A small network was trained on invented records. Each row is its activation on one of them, seen along a few directions.
Here are examples, each followed by its value of one field, Tora.
The largest differences between rows may come from other fields.
Random noise pushes rows far along 3 fixed directions. That doesn't count. These rows show it; they differ only by the noise:
[-216 -196 -101  196  191  -31  394  390  146  -11  -55  -52  194  418
  239 -248 -293]
[-320 -252  -72  151  -71  120   -1  223 -134   -2  -20  -25  187  322
  332 -267  -17]
[-242 -273   20  107 -230  -14 -243   96 -237 -125  -31  110  188  221
  419 -250  136]
[ -93 -167  -17   92 -128  -14  -87  100 -141  -86   34  109   32  188
  234 -107   81]
[ -97 -147  -21   47 -286  133 -324  -39 -325  -43  109  121  -75   88
  192  -35  283]

[ 105  233 -136 -151   -8  608    8 -237  -77  396  236 -310 -596 -148
 -677  387  120] => c11
[ -35  -41  174 -156 -202  117 -268 -197 -127  185  -61 -161   17 -123
  -83 -132  119] => c5
[-272 -130  121  -50 -213   50 -437  -55 -264   78  -75  125  148  -28
  353 -257   36] => c4
[ -49  -78  129  117  160 -217  102   72  180 -211  -25   83  228   80
   30  -86 -275] => c7
[ -37   58  -53  -40  -79  263   97   -1   53  147  169 -120  -92   70
 -146   -7   -3] => c5
[-101  -92   13  -30  -95 -265 -303   77   77 -236 -163  214  258   56
  366 -194   53] => c9
[ -57 -129  181 -130 -225  -14 -334   39 -260   39  -68   64  202  -58
   90 -205   82] => c2
[-200 -222  100 -117 -187  -41 -342  -98 -199  -42  -86  -17  197   -1
  303 -225  198] => c5
[  78   18 -187   98  310 -116  435  101  213 -173   57   98  -67  -17
   -8  194  -76] => c10
[ 159  126  -34   -6  238  173  346  -62  169  319   70 -198 -292   14
 -452  152 -199] => c6
[-226  -41  148   43  -10  122  -48  164   39  161 -128 -196  243  166
   34 -140 -166] => c11
[-373 -306   10  -23  -86   68 -130  222 -138   23 -223 -219  451  133
  347 -333  -90] => c8
[  24  142  -69  -76  279   96  290  125  144  148   33   33 -131   78
 -163   73 -316] => c4
[ -82  107 -227  232   95  425  370  163   20  134  180 -112 -161  125
  -81   27   14] => c1
[  81    3 -156   86  122   33  176   76  -52 -164   30   54 -110  -53
    5  160   99] => c10
[-392  -83  -56  118  120  234  194  199   73  -19  -81  -87  333  159
  102 -244 -143] => c10
[-221  -67 -145  -20  -36  227 -190 -146 -274  119   70  -69  -81   80
   12    2  208] => c6
[ 426   39  323 -188  -42 -485 -109 -239   91 -134 -120  190   54 -274
 -138  -10  -65] => c2
[-105   78 -429  148  -50    3   23 -113 -194 -279  370   20  -91   71
  304  253  257] => c8
[ 442  211  214 -164   49 -384   65 -181  237 -148  -89  147 -202 -255
 -209  233  -82] => c9
[-295 -246   68  181 -189  -74 -209  -11 -141 -167 -227   34  361   73
  432 -104  179] => c3
[-326 -112 -216   15  177  341  203  135   33  141   22 -274  -35  234
   -7  -22  -91] => c11
[-268   59  -97   42   92  693  216  177 -109  512   58 -390  -86  231
 -382  -84 -176] => c6
[ 395   92   94 -164 -110 -282 -370 -180    1  -35   78  301 -109 -259
 -184   85  166] => c2
[ -21  -92  117   56 -180 -108 -147  -93 -124  -48 -171   89  208  -85
  210  -22  197] => c1
[ -93   54    2  218   49 -340   66   26  120 -288  -38  208  145   86
  208  -49   -1] => c3
[ 555   97  231  -65 -163 -382 -344 -462  -57 -238  144  293 -358 -459
 -287  400  182] => c7
[ 326  175  168 -138  -61 -169  -62 -214  109    1  -36   53 -260 -283
 -204  189    6] => c9
[ 320  295   67 -165 -394  -80 -515 -420 -450   76   -6  117 -392 -371
 -298  160  238] => c4
[  19  102 -175  153  161  217  283  172    9   82  168   25 -230   38
  -77  111   79] => c1
[ -99   21 -171  183  456  167  491  267  269  194  210 -152 -116  127
 -277  115 -381] => c7
[-173 -170   16   -8    6 -324   61  220   36 -121 -200  -81  444  114
  295 -167 -175] => c8
[-237 -264  132  207 -144 -216 -221   18 -124 -331 -280   77  340   66
  521 -305  131] => c3

Which value of Tora does each new row have?
[ 334  -58   79   63  186 -703  314  147  236 -547 -183  356  164  -30
  250  110 -112] => c10
[ 133  -23  153    2 -107 -256 -104 -202  -16 -163 -108  206   44 -178
  118  -19  180] => c1
[ -51 -125  164  -18   52 -177   21  -61   65  -31 -190  -19  201  108
   79 -183 -128] => c6
[-250 -224 -113   34 -391  145 -556 -275 -467 -274   96  216   57 -185
  434   46  597] => c10
[-353  -74 -164  218  168  185  169  176   39  -21   89   26   23  178
  181   10   57] => c3
[ -25  112 -293  -53  234  532  228  -88  -99  294  251 -187 -412   93
 -416  326   92] => c6
[ 257   17   59   -9 -219  -77 -606 -433 -200 -118   57  157 -132 -320
 -140  207  299] => c7
[ 107   48  -63   97  268  102  339  -27  196  139  112 -169 -194  -66
 -403  205 -282] => c7
[ -10   74  -72    6 -316  359 -469 -212 -466  -44  249  196 -386 -182
  -90  386  622] => c3
[ -74 -157   64   -6   10 -169  209   72  209  -48 -136 -122  242  148
  174 -249 -200] => c5
[ 106  195  -86  199  264  149  410  166  198    8   93  -39 -252   67
 -275  163 -119] => c3
